A small network was trained on made-up records. Each row is its average activation on records with the value named, seen along a few directions.
Related values have similar rows: they may be neighbours, one step apart, or belong to one group.
Strong random noise was added to every row along 7 fixed directions; ignore it. To show where, here is one row again and again, with new noise each time:
[ 145  231 -109 -262   -8   31  176  268   48 -407 -225   89 -117  188
  500  135 -131 -141  230 -146   12 -121 -254]
[ -35   28 -117  102   13  148  168   13   87 -222  -84  318 -307  300
   65  192   13  -77  142  -30 -271 -200 -288]
[-191  -91   75  -70 -395 -197  344  147   86  219  -42   98   39  128
 -162  282 -230  133  316  101  202  178 -224]
[ -21  -92  -40   54   65   31  153  -53   30  -50  -30 -147  120  173
  128 -149  128 -274 -295   44 -235    0 -444]
[-201  -68  -77    5 -117  -53  300    8   32   98   79  108  -25  186
  -33   35 -188  -35   20   31  -50   55 -384]
[-151  165 -149 -106  162   67   20   22   18 -169   93  185 -343   42
  177  -88 -164   67   40 -138   -3   93   13]
[-286  162   52  191  207  105 -146 -177  102  -83  -14  236 -584   68
 -149  -71   64  241    0 -143 -182  273  157]
[ 143  105  -36 -117 -105   86  -28  219  116 -313 -192  246 -299   65
  151  356   74  101  427  -14   89 -138  238]
[ 167 -147 -155  -64  -83   53  -11   79    9  -87   83  -99  203  -65
  104   20  138  -57  -13  126   90 -245  115]


Values of N:
n5: [ 300  128 -188  -19  309  366 -224   66   58 -498 -122  121 -198  107
  435  -27  270 -196 -100  -69 -241 -411   73]
n13: [ 151  167  -98   71  173   95 -197  -91 -125  -37  135   87  -15 -166
   20 -147 -133  133   29 -165  -53 -410  308]
n6: [ 132 -298  293  214 -180 -199 -102 -104  -36  203 -133 -228  369 -148
 -387  157  331  -44   -8  256  -56  122  135]
n9: [ 194  -86   37  -50  -33  -16   22   38 -126   48 -111   18  170   -7
  -67  137   56 -305   -7  117 -131 -152  -76]
n2: [ -80 -298  145  -67   34  -91   32    1   -2  163   64   30  -52  -31
 -179   56  112 -253 -194  300   34  452  -59]
n8: [  67   79  -30   64  -65   30 -215  -15  -39  165  189  127  -67 -252
 -247  118  -99  369  197 -121  244 -260  628]
n10: [-476 -271  181   60   97 -104   87 -219   74  454  228  -80 -136   35
 -379 -172   78 -113 -384  204  -64  726 -219]
n7: [ 238   32  311 -273  -61 -135   27  307  119 -261 -521 -255   61   54
  358  200  223 -315   75   79   97  375 -204]
n1: [-187  367  178  -25   45  -25 -201  -18  139   49 -174   16 -296  -94
  -40  -45  -80  415  186 -257  266  306  313]
n11: [ -44  -13  -68  -11   75  -31   27  -70 -150  -29  124   35   10  -55
  -37 -115 -230   -1  -46   23    5   36  -68]
n4: [ -25 -189  104   87   41   45  -51 -128   22  326  130 -144  134   13
 -171  -72  225 -211 -311  107 -160   18 -101]
n3: [-275   72  277 -119 -110 -137  263  117   96  316 -144   30  -64  194
  -79  133 -164  -64   90  -55   42  411 -416]
n12: [ 125  160   33 -289 -151 -299  163  207 -212    8 -109 -210  370 -115
  200  -17 -369  -91  168 -119  247  114 -118]
N is arranged as a ring.
Going along N from n7 by way of its neighbour n10, in what order are n5, n9, n8, n12 met? -> n5, n8, n9, n12
List every value one step from n11, in the order listed. -> n6, n2

Values of K:
k11: [-353  280  215  173  -45 -197  285 -114  111  -84 -448 -229   49  404
  134 -263 -242  414  133 -334 -238  477 -674]
k3: [ -21  119 -177   46  403   78  -86 -226 -191 -188  263  151 -195   26
  -30 -235 -103 -328 -290  -18 -383   55 -124]
k8: [   3 -164 -169 -217  281  101  -49   21 -229  158  260  -92    8  -98
   62 -160  164 -449 -348   47 -313 -100  -17]
k16: [-249 -122  -66    5   14  -77  132  -90   -5  321  207   71  141  172
 -159 -294 -250   12 -310  148  134  179 -552]
k12: [ -15 -109  145 -142 -118  -80   -9  167   -4  285 -139  182 -161 -120
 -298  246   -6 -226  129   44  215  269  160]
k21: [  78 -480 -107   70  -48  252 -242 -214   75   61   53 -361  281 -234
  -72 -240  670 -229 -492  318  -62  -49  243]
k2: [   0  148  153  142  240  -62 -221 -264 -213  295  131 -330  200 -351
  -86 -413 -107  217 -444 -221   56  -85   26]
k25: [ 100   42  -62 -122  142  218   40  134  119 -258   28  113 -316  214
  389  227  127 -277  138  -53 -315 -286 -112]
k22: [-334 -664 -278 -407 -308   33  222  225  132  640  690  431 -108 -166
 -420  267   29  -48  162  559  537  238  414]
k24: [ -76  426 -139  452 -171   88 -114 -286   98  157  -96  162  245  116
 -201  -85 -238  796  265 -466   17 -654  227]
k10: [ -40  166 -309 -357   45 -141   18  226 -177 -350  174  138 -323 -180
   81   21 -385  225  179  -49  340  285  451]
k6: [-346 -163   88  -17 -387 -235  175 -147  -73  537   92 -462  414   75
 -226 -174 -251  126 -172  -41   17  460 -314]
k7: [-319   41   30  286  110 -109   55 -339 -241  294  349  156  142 -131
 -392 -346 -387  251 -292  -18  133  260 -121]
k19: [ 247 -269 -156  -64 -237 -368   -1  150   75  -56  257 -257  370 -291
  -15  164   12   63   67  248  248 -238  385]
k15: [-325  146  -70 -377  218   82  129   -7 -214  258  205   24   86  -83
   49 -318 -346 -319 -317   11   89  296 -284]
k9: [  13  278   -9 -153  122  -34   84  258   -6 -438 -345  320 -362  210
  300  263 -212 -104  490  -11  168  182 -186]
k23: [ 158 -595  -46  207  -87  103  201  -83   18  283  251  308  234  -14
 -136  168  111 -371 -285  421  -77 -318 -339]
k5: [-435  -71  -16 -191  -52 -129  538  150  120   63 -111  429 -370  252
   14  312 -443 -101  309   58  277  589 -597]
k4: [-250  129  234  364  230  104   26 -155  189  220 -119  273 -500  368
 -335   68   84   12 -169 -199 -362   84 -347]
k14: [ -80  -34  -99 -309  328   66 -183   45   13 -120  391 -224    7 -152
  352 -302   30   10 -332   33  136  322  138]
k13: [ -71 -173  184   93 -354 -100  -97 -132   55  366   23   34   88  -99
 -483  234  157  208  368  210 -101  129  544]
k17: [ 182  263  130  -74  -75   39 -193  165  231 -349 -159 -260  -89 -137
  340  -66  186  286   71 -187  301 -188  397]
k1: [-258  460  314   96 -218 -336  319 -101  -48 -142 -370  -75   64   -6
   80 -216 -650  250  281 -365  -56  468 -343]
k20: [ 114  211   54  437  120    0 -132 -264  -28  121  -31 -635  199  -43
  -29 -466  145  232 -458 -323 -306 -323   55]
k18: [ 209  -64   46  268 -397 -130  106  130 -137  -51  -61  215   58  165
 -179  510  -49  215  683   40   29 -498  -44]
K is arranged as 5 separate groups.
List the group mates of k12, in the order listed. -> k2, k24, k15, k4
List the group mates of k23, in the order listed. -> k16, k7, k9, k5
List the group mates of k3, in the order listed. -> k10, k19, k1, k18
List the group mates of k6, in the order listed. -> k8, k25, k13, k20

Values of V:
v7: [ 306 -133  -45   30  -23   87 -101    9  -19 -370   95   68  -73  -11
  315  196  171    2  153  -35   21 -246  145]
v4: [ 336  262  325  167 -194   36   68  345  279 -235 -875  368 -243  370
   -8  760  242   22  591 -101  -73 -288 -280]
v8: [-330  115 -187  -20  268  228  -51 -140   98 -123  361 -150  -70  149
  222 -638 -151  131 -447 -142 -214   65  -90]
v5: [ 622  344  618  133  191  -75 -641  -28  -51 -390 -859 -393  123 -199
   77 -141  619  -80  -91  -80 -147  314  398]
v15: [-236 -252   64  118  206   93 -131 -314   -9  -15   40 -141  -15  -51
 -109 -324  303 -205 -489  182 -309  494  -47]
v6: [-238    6   44  276 -124  162  157 -232  152  278   50  -11  -17  263
 -226   11   55  229  -27  -79 -283 -172 -262]
v13: [-406  -43    5  421  -55   67  -94 -174   46  166  101   93  -59   64
 -205 -427 -162  392 -158   55  132  177 -153]
v10: [  11   37   51 -270  297 -174    3   74   51 -140   54  -22 -470  -11
  134  115    9 -158  -34   40  -47  290   31]
v9: [  68  137  128 -319  411 -217 -303   57 -298  126  -22 -465  204 -332
  352 -482  -53 -466 -433  -91   60  496  -18]
v3: [ -89    0 -209  162   49  -65  131  -35 -206  -48  418  102  -20  -77
 -114  -30 -348  155   48  -22  133 -407   24]
v1: [ 104  269   88 -359 -166 -329  459  146 -200  254  -78 -410  592   53
  235 -171 -377 -456 -137 -136   61   87 -524]
v14: [ -25 -129  460 -400 -375 -202   87  378  235  -82 -714 -260  -54   34
  134  503  253 -256  278  132   78  824  -81]
v12: [   9 -253 -478  -24 -155  104  403    1  -34 -174  153  465 -104  146
 -224  453  -23 -126  434  168 -171 -552 -137]
v2: [-246  136 -301    7 -151   52  322  100  122   77  121  777 -325  197
   24  303 -687  379  488 -156  289 -160 -180]
v11: [ 114  198 -230  -59   92  239   67   37   -3  -17  225  146  -62  145
  159   23   23  -57  -45 -243 -139 -560  -17]
V is arranged as 5 separate groups.
List the group mates of v12, in the order listed. -> v15, v14
List the group mates of v9, in the order listed. -> v5, v1
List the group mates of v13, in the order listed. -> v4, v2
List the group mates of v7, in the order listed. -> v10, v3

Values of W:
w11: [-292 -274 -382 -269  -22  120  286   67  149  253  465  138  106    9
  153 -131 -179 -155 -240  172  320   16 -202]
w8: [ -50 -625   32 -293 -500 -149  308  365  168  359  259  116   77   91
 -313  603    8  -50  417  586  393  206  -44]
w2: [  40  233 -596  526  241  258 -276 -525 -374 -377  330 -112  368 -115
   49 -693 -199  485 -283 -366 -323 -806  142]
w1: [ 126  100   99 -163 -166 -312  370  256 -120  123 -144   -2  209   74
  136  160 -379 -310   94  -98  173  -21 -515]
w10: [-431 -293 -198  189   56  196  155 -241   59  106  394  442 -483  191
 -224   82 -129    4  -45  154 -176  130 -204]
w12: [ -14  -84  373 -198 -137  -46 -157  127  190  209 -284 -100 -292  -16
 -285  385  475 -172  203  155  -95  444  359]
w3: [-266  206   40   98  725  121 -137 -317   23 -346   73  -12 -669  143
  261 -563  108 -280 -645 -231 -610  499 -240]
w7: [-342  324  157 -470   20 -352  189   90 -239  558  244 -210  222 -221
  124 -459 -806  136 -120 -176  434  647 -181]
w5: [ -59  491  151  -77  351 -209 -172   16 -166 -149  -63   61 -302 -130
  204 -231 -354  232   89 -441    6  316  154]
w4: [  84  410  105  531  189   73 -246 -408  -13 -455 -599 -279  157   34
  160 -450  241  213 -153 -391 -442 -180 -113]
w9: [ -70 -182   52   41  -43   21   88    0    0  376   84  561 -297  106
 -507  501  -19 -180  157  262  -58   27   -2]
w6: [ -52   49   94  186   62  266 -101   53  264 -237 -168   99 -397  141
  -59  128  374  158    4  -51  -96  -67  130]
W is arranged as a line.
Going along W from w12 by way of its neighbour w7, in what order are w1, w10, w3, w5 met? -> w1, w5, w3, w10
List every value one step from w6, in the order listed. -> w11, w8
